A small network was shown many inputs. Here are its activations along a few directions, one row for each input.
In each table, some parts of the input vary, and every possible input appears once, in random order.
A made-up example of a description, with smaller parts first: line(4) and (point or ring(9) or (values(3) and ring(8))).
Shared parts are said once, and a part with two or three values counts as separate values.

A family of inputs:
R1: [ -6.4 -27.2  10.5   5.6   5.7 -15.2  24.6 -11.2  -4.8  -9.4 -11.7 -22.9
 -18.0]
R2: [ 24.5   4.3 -12.6  -5.0  14.0  -7.3  28.9  13.0   9.4 -20.5 -13.5 -11.8
  10.6]
R3: [  8.2 -26.3  29.3  -7.9   4.3 -15.0   0.9  -0.7 -10.2  -1.2 -11.8  -6.9
 -21.9]
R4: [ 47.6   8.6  10.3 -17.1   2.0   1.7   2.7  20.1  -2.9 -15.7  -9.3  15.3
  -4.5]
R5: [-17.9 -17.3   4.4  20.8  -0.7  -6.0  25.7   2.7   3.0  -4.8 -15.6 -45.3
 -25.1]
R6: [ 12.5  13.5 -22.0  14.0  19.4 -20.2  23.4  19.1  11.0 -15.7 -12.5 -11.9
   3.5]
R7: [ 27.4   1.1 -11.8  -7.9  20.1 -11.8  12.8  20.6  -4.6 -13.3  -6.7  -0.6
   5.8]
R8: [  6.8   7.0 -24.2  22.3  19.2  -3.5  20.3  24.9  17.9 -14.9  -6.7 -25.2
   0.4]
R9: [-86.9  35.2  -4.4  -5.7 -57.3  62.4 -85.8 -65.0   1.7  69.3  70.3  63.6
  44.3]
R10: [ 36.2   2.7   2.5 -13.4  18.8  -9.1  -1.6  21.8   4.0 -12.3  -8.5   7.6
   4.5]
R11: [-55.2  61.1 -37.6  -9.9 -43.2  70.9 -94.7 -37.1  15.3  52.3  64.6  80.6
  75.7]
R12: [ 16.4 -23.3  35.6  -5.5  -6.8  -6.5   0.4  -3.6 -18.0  -4.8  -7.0   4.8
 -31.8]
R13: [  1.5 -24.9  15.8  -9.4  -0.9 -15.3  18.6   0.1 -17.8  -4.2 -15.3 -19.7
 -20.3]
R14: [-14.7 -14.4   4.1  19.1   5.5 -25.0  24.0  -4.6  -3.9  -4.7 -16.2 -27.7
 -23.2]
Question: What do these inputs look like to the network?
Answer: values(2) and (point or line(6))
Question: The inputs of R12 and R4 match in every part but the values(2) part. If R1 is changed in the same way as R12 into R4, which row does it become?
Answer: R2

A family of inputs:
R15: [ 47.4  40.3 -24.7  -2.9 -14.2   9.3  33.6  45.4  -1.1 -29.2 -31.5 -10.9
  -7.2]
R16: [ 46.7  26.1  -0.7  17.1  13.5   0.9   3.4  52.0  26.0 -20.1 -23.0 -15.3
 -21.8]
R17: [-11.5 -37.4   9.4 -22.4   1.9 -41.7  51.4 -38.8 -36.3  -0.9 -19.3 -24.3
 -15.3]
R18: [ 39.5 -14.2  14.1  20.6  10.6  19.2   6.7  43.0  21.0 -20.9 -14.1 -35.1
 -25.7]
R19: [-23.8  53.3 -63.0  10.8 -10.9  18.6  12.0  -4.2  10.2   4.9  11.7  14.5
  52.0]
R20: [  6.4 -14.7  37.2  37.9  -9.9  -2.8  11.0  19.1   6.7 -13.1 -18.3 -35.2
 -61.3]
R21: [ 14.9 -18.4  19.8 -26.2   1.4  36.1 -55.8   0.7  -2.5  13.2  27.5  37.8
   6.8]
R22: [  0.0  -1.4  22.6  10.7 -37.0   6.2  46.0  11.2 -21.1  -9.8 -18.3 -38.8
 -55.2]
R23: [-76.0   7.3 -19.0  12.9 -39.6  11.6  17.7 -35.1  -3.8  29.3  11.8 -19.4
   4.8]
R24: [ 17.9 -51.1   4.5 -11.5  54.3 -26.9  14.5   4.8   2.6 -18.1  -8.2 -13.7
  13.3]
R25: [ 30.1  20.7  14.2 -18.6  -1.5  14.8 -48.8   2.4   9.4  14.0  23.2  58.8
  16.9]
R26: [-11.3 -51.3  25.0   4.7  32.7 -48.4  16.2 -25.2  -8.1  -8.2 -19.0 -16.0
 -22.9]
R27: [-69.6  -6.9  -8.3  41.0  -8.7   4.0 -23.9 -27.3  20.6  21.9  16.2 -17.0
  -4.3]
R28: [ 32.1   2.7 -33.4 -32.8  22.4 -41.8  43.9   7.0 -21.1 -23.6 -17.5   6.0
  33.9]
R29: [-22.1  -0.4  40.5 -36.9 -52.5  18.3 -17.8 -36.8 -40.8  27.9   8.0  21.4
  -8.6]
R30: [ 26.9 -11.7  -7.7 -13.2  53.6 -48.4  13.1  16.7   6.5 -16.6  -8.9   4.4
  17.5]
R31: [ 29.8  40.4  -5.0 -44.7 -29.7  23.4 -17.8  -7.9 -10.7  -2.1  13.4  58.9
  34.8]
R32: [-37.7  -1.9 -32.6  25.5  18.6  27.7 -28.6  -4.5  27.8  10.0  31.3 -16.4
  27.1]
R33: [-24.5  38.6 -39.9  33.3  19.3  10.1 -22.9   1.1  32.7  13.8  23.5   7.8
  34.6]
R34: [-15.2 -20.1  46.9  -5.1 -24.3   9.7 -53.9 -23.5 -18.0  27.6  11.5  32.5
 -19.7]
Question: The inputs of R25 and R33 match in every part but one. If R21 is changed in the same way as R25 into R33, which row does it become?
Answer: R32
Question: What do these inputs look like to the network?
Answer: values(4) and line(5)
Question: Which other rows does R30 become when the line(5) part takes its other values? List them by row number.
Answer: R17, R24, R26, R28

A family of inputs:
R35: [-71.6  20.0 -12.4  29.3 -27.8   3.5 -29.6 -40.7  10.7  38.8  25.9   9.4
  11.7]
R36: [ 29.4  -6.9  11.2  27.0   8.4  -8.5  35.5  35.8  13.2 -45.6 -28.3 -45.1
 -30.7]
R37: [ 27.0   0.4  -5.2  11.4  -3.2  -8.5  38.7  43.0 -12.8 -16.6 -47.8 -42.2
 -22.9]
R38: [ -3.6  34.2 -44.0  -1.9  11.2  35.3 -23.9   3.2  11.8   4.8  30.7  30.7
  52.3]
R39: [-63.1   1.2 -13.8  14.7 -23.1  38.2 -28.1 -38.5  -4.2  32.6  36.9   6.8
  16.7]
R40: [ 30.1  35.2   8.7 -14.6  -4.3   0.8 -33.3   9.7   4.2   5.0   3.0  51.3
  11.7]
R41: [ 26.7   1.5 -10.4  -9.4  -3.7 -23.3  51.9  23.2 -20.5 -17.1 -31.3 -31.0
 -31.7]
R42: [-25.8 -13.2  27.4  -6.9 -36.6  35.7 -36.4 -31.4 -19.9  25.9  26.7  19.4
  -9.4]
R43: [  8.0  22.7 -24.9 -30.9  -3.1  30.6 -26.6   8.1  17.4   5.1  18.7  28.6
  47.8]
R44: [-52.5  -8.6   7.7 -15.5 -35.0  35.8 -30.8 -32.5   0.1  31.5  23.9   5.5
  11.4]
R45: [ 17.6  -9.8   9.7 -23.0  10.2 -41.0  64.6  11.4 -27.1 -12.2 -15.2 -25.7
  -9.3]
R46: [-30.8   5.4  42.9  -1.4 -35.7   8.1 -36.3 -30.1 -12.8  28.1   9.8  29.8
 -22.8]
R47: [-13.8  53.3 -43.7  12.2   7.6   0.9 -26.2   1.0  26.4  11.2  18.1  34.3
  46.7]
R48: [ 32.3 -27.8  16.4  30.2  29.6 -13.7  38.4  35.9  26.6 -21.8 -17.1 -35.5
 -40.8]
R49: [  5.7 -59.3  10.1  -4.4  38.1 -49.3  13.7  10.9 -13.7 -20.8 -22.1 -15.7
 -17.5]
R50: [ 20.2 -36.2  10.5  -6.7  25.9 -41.4  47.9 -24.5 -11.9 -24.5 -33.2 -15.7
  -0.9]
R51: [ 27.9 -28.8  16.8   9.5  48.3 -31.1  13.4   7.2  14.3 -26.9 -20.7 -44.4
 -38.9]
R52: [ 36.2  16.6  -6.9 -19.6  -6.6  27.9 -32.9   8.4  -1.7   2.5  21.8  39.7
  26.7]
Question: What do these inputs look like to the network?
Answer: ring(8) or (values(2) and line(5))
Question: Which other rows does R39 become when the values(2) part takes its other values? List them by row number.
Answer: R38

A family of inputs:
R53: [-20.4 -24.6  19.0  28.0  -3.1 -14.9  21.0  -5.0   1.2  -4.5 -15.1 -35.9
 -38.7]
R54: [ 45.3  25.7 -15.0  -3.0   4.4  15.8   1.8  38.9  13.4 -20.9  -9.7   5.8
   9.6]
R55: [ 33.8  27.6 -28.5  13.4  20.5   2.3   9.1  33.2  24.6 -22.0  -6.7  -0.4
  14.4]
R56: [-13.8 -35.1  23.1  -6.9   1.0 -30.6  27.2 -26.3 -22.4  -0.7 -14.3 -18.5
 -23.2]
R57: [-92.3  -9.1  20.4   4.5 -53.5  46.5 -59.7 -72.0 -10.3  57.8  51.4  26.8
   6.0]
R58: [-32.4  64.9 -34.3 -13.2 -29.9  49.4 -74.3 -20.8  13.5  42.4  52.0  72.8
  65.6]
R59: [ 24.3  16.4 -38.6   1.3  29.6  -5.9   9.9  28.5  14.7 -17.9  -6.6  -1.9
  30.7]
R60: [  0.7 -34.5  41.4  -8.3  -1.9 -21.5  11.7 -10.7 -21.8   3.2 -11.8 -17.9
 -42.0]
R61: [ 39.6  11.4 -23.6 -17.3  24.4 -12.1  12.0  17.0   4.2 -21.9  -6.7  20.2
  31.4]
R62: [-30.6 -32.7   9.3  11.5   5.9 -23.5  26.3 -13.0  -8.5   2.5 -12.4 -40.0
 -22.3]
R63: [ -8.2 -25.6  31.3  12.1 -19.2  -2.5  12.9   1.8 -13.3  -2.8 -18.6 -28.4
 -44.5]
R64: [ 54.0  15.7  -4.5 -22.1  21.7  -3.0   2.1  28.3   4.8 -15.2  -1.6  17.4
  13.0]
Question: The inputs of R57 and R58 match in every part but one. If R56 is changed in the same way as R57 into R58, which row does it become?
Answer: R61
Question: What do these inputs look like to the network?
Answer: values(2) and (point or ring(5))
Question: Which other rows does R63 become when the values(2) part takes its other values? List them by row number.
Answer: R54
